These are the activations of a small neural network, seen along a few directions. Each row is one input.
Each table varies a few parts of the input and shows all the possible inputs, shuffled.
A made-up example of a description, with smaller parts first: line(6) and (point or ring(11) or (values(3) and ring(5))).
Shared parts are said once, and a part with two or three values counts as separate values.

Other details of the inputs shift rows strongly along three fixed directions, in all tables alike. That doesn't count.

A family of inputs:
r1: [-2  2  2  2  2  0 -9  2 -2  1 -5  2  1  3]
r2: [-5 -1  2  1 -1 -9 -3  7 -5  2 -9 -3  2  3]
r3: [-3  0 -1 -2  3 -4  0  0 -4  4  1 -3 -1 -6]
r4: [ 18 -24  -3   8  -7   6  -4  -9   5 -21  -5   3  -3  -1]
r5: [  1  10   2  10 -20  30  14  18   6   9   1   8  10   2]
r6: [ 0  2  2 -2  5 -1 -3  2  2  2  0 -2  0 -2]
r7: [-3  0  1  1  1 -2  0  1  0  3  5 -3 -1 -1]
r8: [-5  1  1  1  1 -4 -3 -1 -9  3 -5  2 -1  4]
r9: [-3  4 -2  1  2 -3 -1  1  2 -2  3 -4 -2  3]
r10: [-2  2 -2 -2  3 -7  2 -1 -3  4  1 -4  0 -1]
r11: [  7   6  30 -45 -21 -29  25 -14  -1 -18  24  48  26  -2]
r12: [-1  2  2 -1  4 -1 -2  1  1  2  1 -4  0  0]
r13: [  0  12  -2  10 -17  33  12  11   2   9   5  10   9   3]
r14: [  2   8  -6   8 -16  30  19  10   2  11   9   6   7  -8]
r15: [-3  2 -3 -3  4 -7  1 -1 -2  3  0 -3  0  0]
r16: [-2  2 -1 -4  5 -5 -1 -1 -1  4 -3 -3 -2 -2]
r17: [-3  1 -1  2  1 -2  1  2 -1  2  6 -4  2 -1]
r18: [-1  1  0 -3  4 -5  0  0 -3  4 -2 -3 -2 -4]
r19: [-1  2 -2 -3  6 -4 -1  0  0  3 -4 -1 -3 -3]
r20: [ 17 -24  -5   9  -9   5  -1 -12   4 -20  -3  -1   0   2]
r21: [-1  3  1 -2  5 -1 -4  1  4  0 -2 -2 -2  0]
r22: [-3  1  1  0  2 -1 -2  1  0  2  4 -3  0 -3]
r23: [-3  3 -3 -2  3 -6  1 -1 -1  2 -1 -2 -6  0]
r24: [-3  3 -3 -3  4 -5 -1  0 -1  1 -2 -3 -4 -2]
r25: [ 16 -25  -2   9  -8   5  -1 -13   5 -20  -5   1  -3   2]
r26: [-3  2  3  2  1  0 -8  0 -4  0 -3  0  1  5]
r27: [-5  2 -1  2  0 -5 -4 -1 -9  2 -4  0  1  4]
r28: [-1  1 -2 -4  7 -4 -2  0  0  4 -4 -1 -2 -3]
r29: [-3  3 -1 -3  5 -5  0 -1 -1  2 -3 -3 -3 -2]
r30: [ 0  2  1 -3  6 -1 -4  1  4  1 -1 -2 -1  0]
r31: [-3  0 -1 -1  2 -5  2  0 -4  5  2 -2 -2 -4]
r32: [-2  2  1 -1  4 -2 -1  0  2  2  1 -3 -2  3]
r33: [-3  1  0  0  3 -2 -7  1 -7  3 -7  3  0  0]
r34: [ 17 -23  -2  10  -7   9  -7  -8   9 -22  -3   1  -2   2]
r35: [-2  2  1 -3  5 -1 -3  0  3  1  0 -4 -1  1]
r36: [-3  4 -1  0  3 -3 -1  0  2 -1  2 -5 -1  4]
r37: [-2  3  0  0  3 -2  0  1  0  1  4 -5  1  2]
r38: [  3  11  -4   6 -13  33  17  10   8   9   9   6   7   0]
r39: [-4  1  1  0  2 -3 -6  0 -8  3 -6  1  0  2]
r40: [-4  1  3  3  0 -1 -6  0 -4  1 -2  1  0  7]
r41: [-3  4 -5 -1  2 -7  1  0 -2  1  0 -3 -3  0]
r42: [-2  3  1 -1  4 -2 -1 -1  3  1  1 -3 -3  3]
r43: [-2  0 -1 -1  4 -4 -1  2 -3  5  0 -1 -1 -7]
r44: [-2  1 -1 -3  4 -5  1 -2 -1  5 -1 -2 -3  0]
r45: [-2  3  0 -1  3 -2 -4  1  3 -1  0 -3 -3  1]
r46: [-2  2  2  0  3 -2  0  0  1  3  3 -3 -1  2]
r47: [ 20 -27  -1   8  -7   6  -4 -10   4 -19  -5   2   0  -3]
r48: [-2  1  1  0  3 -1 -3  3  1  3  3 -2  0 -4]
r49: [-2  3  1 -2  5 -2 -3  0  3  0 -1 -4 -2  1]
r50: [-3  3  0  0  3 -3 -1  0  2  0  2 -3 -4  3]
Description of these inputs: values(2) and (point or (line(4) and (point or line(5)))).
The inputs of r27 and r13 match in every part but the values(2) part. If r43 is changed in the same way as r27 into r13, which row does it become?
Answer: r48
The inputs of r39 and r26 match in every part but the values(2) part. If r8 is changed in the same way as r39 into r26, which row does it become?
Answer: r40
Which other rows does r23 become when the values(2) part takes its other values? List them by row number.
Answer: r50
Which other rows does r33 become when the values(2) part takes its other values? List them by row number.
Answer: r1

A family of inputs:
r51: [ 0 -6  4  0 -6 -7 -1 -5 -6 -7  5  8  1 -2]
r52: [-13  22  -2   2   8   6   0  17   3  18   6 -10  -1  -4]
r53: [-15  23  -7   3   2   7   4  11 -10  20   5  -1   1  -5]
r54: [-18 -18 -19  23  47 -48 -50  -6 -11   0 -29 -60 -38   9]
r55: [ 4 -4  6 -6  0 -5  2 -6  6 -8  5  2  2  4]
r56: [-15  23  -3   1   7   7   1  15   3  18   5  -8  -4  -4]
r57: [ 5 -7  4 -7 -2 -8  4 -3  2 -5 -4  6  2 -2]
r58: [ 7 -5  6 -9  2 -4 -3 -2  7 -8  2  4  3 -6]
r59: [ 20 -21 -19  39 -12  54   2   1  15  -6  -8 -15 -13   4]
r60: [ 3 -6  4 -4 -4 -6  4 -9 -3 -5  3  6  0  5]
r61: [ 4 -8  6 -4 -2 -6  2 -6 -1 -3  4  2  6  3]
r62: [-13  21  -3   3   4   6   4  17   2  19   3 -11   0  -3]
r63: [  2  -2  13  -4  -4   0 -13   1  -5  -7 -14  16   7   9]
r64: [ 5 -4  3 -8 -1 -5  2 -5  4 -8 -2  7 -3 -2]
r65: [ 3 -7  5 -4 -3 -6  3 -8 -2 -4  4  4  3  3]
r66: [ 17 -26 -20  44 -19  51   2   6   7  -4  -9 -15  -6  -2]
r67: [ 5 -5  0 -6 -1 -5 -1 -8 -7 -6 -1 10  3 -7]
r68: [ 23 -28 -19  39 -14  52   2   6   9  -1 -14 -14  -6  -7]
r69: [ 3 -7  6 -3 -1 -4  0 -9 -3 -4  7  5  3  0]
r70: [ 5 -9  4 -7 -3 -6  3 -4 -2 -4 -3  7  2 -4]
r71: [ 5 -6  2 -7 -3 -7  4 -4  1 -6 -5  8 -2  0]
r72: [ 7 -6  6 -8  0 -6  0 -2  6 -7 -1  3  4 -4]
r73: [ 5 -6 -1 -7 -3 -6  3 -7 -5 -6 -4  8  3 -3]
r74: [ 6 -4  5 -9  2 -4 -2 -4  7 -8  1  6  0 -5]
r75: [  0  -1  14  -1  -4   0 -13  -3  -4  -7  -8  13   8  17]
r76: [ 7 -8  5 -7 -2 -8  3 -1  3 -5 -3  4  5 -2]
r77: [ 2 -8  6  0 -5 -7 -2 -3 -5 -6  7  4  8 -3]
r78: [-12  28  -6  -3   9  11   4   9   3  18   7  -4  -2   0]
r79: [ 4 -3  0 -5 -2 -6  4 -8  0 -8  1  4  4  8]
r80: [ 4 -7  3 -5 -1 -5  0 -7 -5 -4  0 10 -1 -6]
r81: [ 4 -3  6 -6  2 -3 -2 -7  7 -9  8  3  1  3]
r82: [-15  25  -4   2   4   9   3  15   2  17   6  -4  -6  -3]
r83: [ 2 -8  5 -1 -7 -9  1 -1 -4 -6  4  2  8  0]
r84: [ 3 -6  5 -2 -7 -9  2  1  1 -8  2  1  8  3]
r85: [  1  -5   3  -2  -8 -10   4  -2  -1  -9   1   5   1   5]
r86: [-13  21  -3  -1   4   8  11  12   1  23   2  -5  -1   2]
r87: [-13 -19 -15  19  49 -42 -47  -8  -6   3 -25 -61 -31  10]
r88: [ 4 -7  2 -6 -3 -6  3 -6 -3 -4 -4  8 -2 -3]
r89: [  2  -6   5  -3  -1  -4   1 -10  -4  -5   6   7   0   1]
r90: [-16  21  -5   2  -1   5   8  13  -7  21   2  -3  -3  -2]
r91: [ 6 -5  5 -8  0 -5  1 -3  5 -7 -2  5  0 -4]
r92: [ 6 -4 -1 -8 -3 -7  4 -5 -1 -7 -6  7  3 -1]
r93: [  2  -3  -1  -2  -7  -9   3  -3  -2 -10   0   4   5   4]
r94: [-13  26  -2  -3   9  10   5   9   5  19   7  -3  -7   0]
r95: [ 6 -9  6 -5  0 -5 -1 -4 -3 -3  1  6  5 -8]
r96: [ 21 -20 -24  40 -12  56   1   0  14  -8  -9 -17  -9   3]
r97: [-11  25  -3  -6   9   8   4  12   4  20   1   0  -8  -8]
r98: [ 1 -4 -1 -2 -8 -8  2 -5 -7 -8  2  5  6  2]
r99: [  3  -4   0  -4  -3  -5   3 -10  -4  -6   2   5   4   5]
r100: [  2  -1   0  -3  -5  -7   0  -3   1 -12   3   3   4   3]
r101: [  3   0   0  -4  -3  -5  -3  -4   2 -13   6   5   3   1]
r102: [ 6 -2  0 -9  0 -5  1 -5  3 -9 -3  6  1 -3]
r103: [-14  23  -3  -2   4   6  11  10   0  22   2  -3  -4   4]
r104: [-19  27   6   5  -2  12  -7  21  -8  19  -8   6   5  10]
r105: [ 5 -4  7 -6  2 -3 -2 -5  8 -8  9  1  4  2]
r106: [  2  -4   5  -3  -5  -7   1  -1   3 -10   4   2   3   1]
r107: [-11  19  -1  -4   5   8   7  11  -5  24   2   3  -1 -11]
r108: [-10  26  -7  -6   9  11   4  12   3  18   1   0  -3  -8]
r109: [-13  24  -5  -2   5  10   7   6  -7  22   7   1   1  -3]
r110: [  1  -6   4  -2  -7 -10   3  -1   0  -8   1   3   4   3]
r111: [ 5 -6  6 -4 -2 -7  4 -4  3 -5  3  1  6  6]
r112: [ 4 -8  7 -3  0 -5 -1 -7 -3 -3  8  3  6 -1]
r113: [ 1 -7  5  0 -5 -7 -1 -4 -6 -6  6  6  5 -3]
What do these inputs look like to the network?
Answer: values(3) and (point or (line(4) and line(5)))
The inputs of r75 and r104 match in every part but the values(3) part. If r96 is changed in the same way as r75 into r104, which row does it become?
Answer: r100
Which other rows does r93 become when the line(5) part takes its other values? List them by row number.
Answer: r53, r98, r100, r101
Which other rows does r89 become when the values(3) part takes its other values? List them by row number.
Answer: r51, r80
Start at r95 and move only the line(4) part, one step at a time. The first step leads to r107. Which rows follow, in order?
Answer: r80, r67
Which other rows does r102 become when the line(5) part takes its other values? List them by row number.
Answer: r67, r73, r92, r108
